These are the activations of a small neural network, seen along a few directions. Each row is one input.
Each table varies a few parts of the input and shows all the possible inputs, shuffled.
A made-up example of a description, with smaller parts first: one of 6 places along a line, together with either a single point or one of 11 places along a line or (one of 2 separate values, together with one of 8 places around a ring).
Shared parts are said once, and a part with two or three values counts as separate values.
In the rows, 128 means zero.

Other details of the inputs shift rows strongly along two fixed directions, in all tables alike. That doesn't count.

Table:
R1: [119 116 121 136 144 136 124 119 132 120 121]
R2: [146 145 131 131 120  87 131 127 117 142 164]
R3: [142 142 167 130 113 147 137 133 132 118  99]
R4: [112 106 116 133 134 143 131 123 127 124 117]
R5: [139 141 129 126 115  93 129 134 118 154 167]
R6: [120 113 124 137 137 138 134 124 136 122 113]
R7: [164 174 178 105  94 174 151 146 140 113  93]
R8: [113 117 110 125 140 131 118 126 131 118 114]
R9: [117 112 114 135 143 136 131 119 131 117 118]
R10: [110 110 113 122 133 140 121 126 123 120 111]
R11: [177 170 220 131  74 147 167 149 137 126  92]
R12: [147 146 134 134 123  86 126 123 115 146 171]
R13: [132 137 143 129 123 132 126 138 135 131 124]
R14: [122 116  98 142 153  95 119 110 123 142 173]
R15: [109 112 114 121 133 140 120 130 130 124 112]
R16: [124 123 126 129 131 133 129 126 127 118 113]
R17: [156 153 119 109 121 113 132 129 116 144 180]
R18: [153 164 123 118 124 111 127 124 124 140 178]
R19: [144 146 131 130 121  89 130 131 124 144 164]
R20: [113 117 110 128 140 134 121 130 134 123 116]
R21: [117 110 113 136 133 125 130 122 125 136 137]
R22: [123 127 128 128 129 135 129 136 135 127 117]
R23: [109 112 115 124 133 145 123 134 131 128 113]
R24: [109 113 114 120 133 138 118 128 126 123 111]
R25: [116 113 114 132 142 135 129 121 129 116 116]
R26: [122 116 132 129 124 145 135 127 126 122 112]
R27: [135 141 148 125 118 129 122 134 131 125 118]
R28: [128 131 135 128 129 131 121 128 129 121 117]
R29: [115 120 116 130 139 135 114 130 134 125 120]
R30: [119 113 123 138 141 137 125 122 135 125 119]
R31: [113 109 117 128 133 141 129 123 123 120 114]
R32: [114 120 117 128 140 135 113 127 136 120 118]
R33: [143 139 130 128 115  87 132 125 108 150 172]
Each input here is: one of 3 separate values, together with either a single point or one of 10 places along a line.
Question: The inputs of R6 and R21 match in every part but the choice among 3 separate values. If R22 is changed in the same way as R6 into R21, which row does it become?
Answer: R23

Table:
R34: [134 140  74 114 128  65 123 119  94 167 233]
R35: [157 156 220 139  79 133 145 153 136 118  68]
R36: [128 140 150  99 110 185 126 144 130  98  62]
R37: [186 182 184 128  98 101 157 124 117 133 160]
R38: [172 180 172 109  79 111 148 158 125 159 166]
R39: [ 85 102  41 118 176 103  81 117 130 143 179]
R40: [ 66  57  55 125 185 223 122  99 143  77  56]
R41: [111 110  60 149 185  93 100 100 133 139 195]
R42: [103  84 112 137 132 134 137 118 119 127 111]
R43: [164 153 192 142  81  88 160 149 123 166 151]
R44: [ 95  84 119 138 141 144 121 119 122 105  82]
R45: [172 179 217 127  92 161 151 144 150 101  70]
R46: [ 98 102 140 145 134 151 118 135 142 119  74]
R47: [106  99 102 131 159 191 131 122 148 102  86]
R48: [143 153  81 119 142  36 100 120 109 164 229]
Question: What do these inputs look like to the network?
Answer: one of 3 separate values, together with one of 5 places around a ring
Question: The inputs of R38 and R47 match in every part but the choice among 3 separate values. If R36 is changed in the same way as R38 into R47, which row does it become?
Answer: R37
Question: Change only the place on the ring of 5 in R46. List by row number the other rows that result.
Answer: R35, R42, R43, R44

Table:
R49: [ 93  86 121 160 148 141 131 116 136 115  93]
R50: [145 147 131 122 113 100 128 133 115 155 173]
R51: [110 116  85 121 143 110 117 126 123 142 162]
R52: [156 156 137 133 128  95 132 125 128 143 173]
R53: [119 114  90 129 151 127 123 113 125 133 156]
R54: [102  92 159 143 124 161 131 142 139 113  52]
R55: [173 156 233 144  64 111 166 143 124 138  96]
R56: [129 135 117 126 138 114 120 122 124 124 141]
R57: [110 118 138 117 126 185 117 138 143 104  68]
R58: [152 163 178 121  98 135 134 146 137 130 108]
R59: [152 151 127 130 124  95 136 128 126 144 171]
R60: [117 114  87 126 151 124 127 117 128 131 154]
R61: [119 117  95 123 142 120 119 115 113 132 154]
R62: [104 103  82 130 166 141 110 112 134 116 133]
R63: [120 128 108 124 132 118 119 132 129 134 139]
R64: [128 130 133 115 119 150 136 133 127 116 106]
R65: [156 159 147 122 107  98 137 135 118 139 153]
R66: [116 119 136 118 130 179 122 129 135  96  72]
Question: What do these inputs look like to the network?
Answer: one of 3 separate values, together with either a single point or one of 5 places around a ring
Question: The inputs of R58 and R56 match in every part but the choice among 3 separate values. If R63 is changed in the same way as R58 into R56, which row does it become?
Answer: R65
Question: Change only the choice among 3 separate values in R53. List by row number the other rows that result.
Answer: R50, R61

Table:
R67: [122 134 129 111 127 155 117 135 133 107  96]
R68: [164 162 143 132 108  89 150 125 120 151 190]
R69: [144 147 156 151 111  75 142 117 115 148 152]
R70: [155 145 101 132 137  55 142 112 111 165 227]
R71: [143 129 172 140 110  89 139 144 125 156 154]
R72: [143 150 240 137  71 184 168 164 142 107  10]
R73: [156 150 146 133 115 119 139 135 133 149 158]
R74: [125 136 127 114 136 153 124 136 143 110  95]
R75: [150 168 137 118 113  99 123 135 125 137 161]
R76: [111 119  91 122 158 139 119 123 142 114 122]
R77: [162 174 201 117  85 176 151 154 153 105  71]
R78: [102 110  78 110 163 131 104 121 125 115 126]
R79: [119 109 141 144 130 148 128 116 137 104  80]
R80: [113  92 117 145 140 131 122 124 132 113 103]
R81: [144 133 137 122 126 137 147 122 114 121 134]
R82: [125 127 126 121 137 156 136 132 146 112 100]
R83: [160 130 153 142 116  73 139 128 118 148 155]
R84: [ 67  76  73 157 165 122 111 119 124 119 114]
R85: [151 151 123 122 120  80 116 126 103 161 200]
R86: [ 70  57  65 150 176 132 106 125 130 114 106]
R87: [124 101 145 137 130 129 124 127 135 128 113]
R88: [135 126 133 129 130 154 133 124 119 124 132]
R89: [110 117  91 130 156 143 108 123 140 126 134]
R90: [141 140 143 124 121 150 146 133 141 121 108]
R91: [128 131 127 128 129 152 139 130 143 117 112]
R92: [100  99  77 128 161 151 125 105 126 112 129]
R93: [138 146 145 105 114 142 128 138 125 117 111]
R94: [ 94 108  72 114 168 142  98 121 133 110 115]
R95: [147 131 143 146 123  75 123 109 122 153 176]
R96: [104 107 108 111 107 151 132 138 125 128 100]
R97: [139 139 134 117  93 101 135 138 114 167 165]
R98: [126 134 128 114 128 145 112 133 124 127 122]
R99: [151 150 137 131 123 114 131 134 133 150 161]
R100: [106 120  89 121 152 142 109 124 141 110 121]
R101: [135 127 129 130 130 150 133 123 126 130 132]
R102: [104 111  83 129 156 141 120 119 142 114 129]
R103: [155 146 118 138 128  81 134 120 117 166 210]
R104: [131 130 135 108  93 127 143 144 119 146 119]
R105: [133 139 143 153 117  46 133 126 111 174 208]
R106: [ 81  89 102 149 155 131 109 104 131 122 118]
R107: [105  87  97 144 162 124 116  98 129 112 104]
R108: [121 136 113 120 139 136 103 131 130 132 131]
R109: [144 134 132 124 127 134 148 121 122 127 133]
R110: [177 185 230 107  66 179 143 165 138 120  64]
R111: [134 132 139 125 122 159 144 123 119 108 117]
R112: [120 123 123 107 128 153 120 130 121 110 102]
R113: [ 93 106  75 113 155 140 102 119 124 109 127]
R114: [129 136 137 111 113 145 124 133 121 113 115]
R115: [153 163 162 121 110 137 126 145 137 136 124]
R116: [107 117 141 152 124 141 129 119 131 110  86]
R117: [139 118 140 144 125  72 137 138 117 154 155]
Question: What do these inputs look like to the network?
Answer: one of 3 separate values, together with either a single point or one of 5 places around a ring or one of 11 places along a line
Question: The inputs of R67 and R110 match in every part but the choice among 3 separate values. If R75 is changed in the same way as R67 into R110, which row does it become?
Answer: R108
Question: The inputs of R114 and R85 match in every part but the choice among 3 separate values. If R102 is changed in the same way as R114 into R85, which row does it become?
Answer: R99
Question: Change only the choice among 3 separate values in R86. List by row number the other rows that result.
Answer: R71, R117
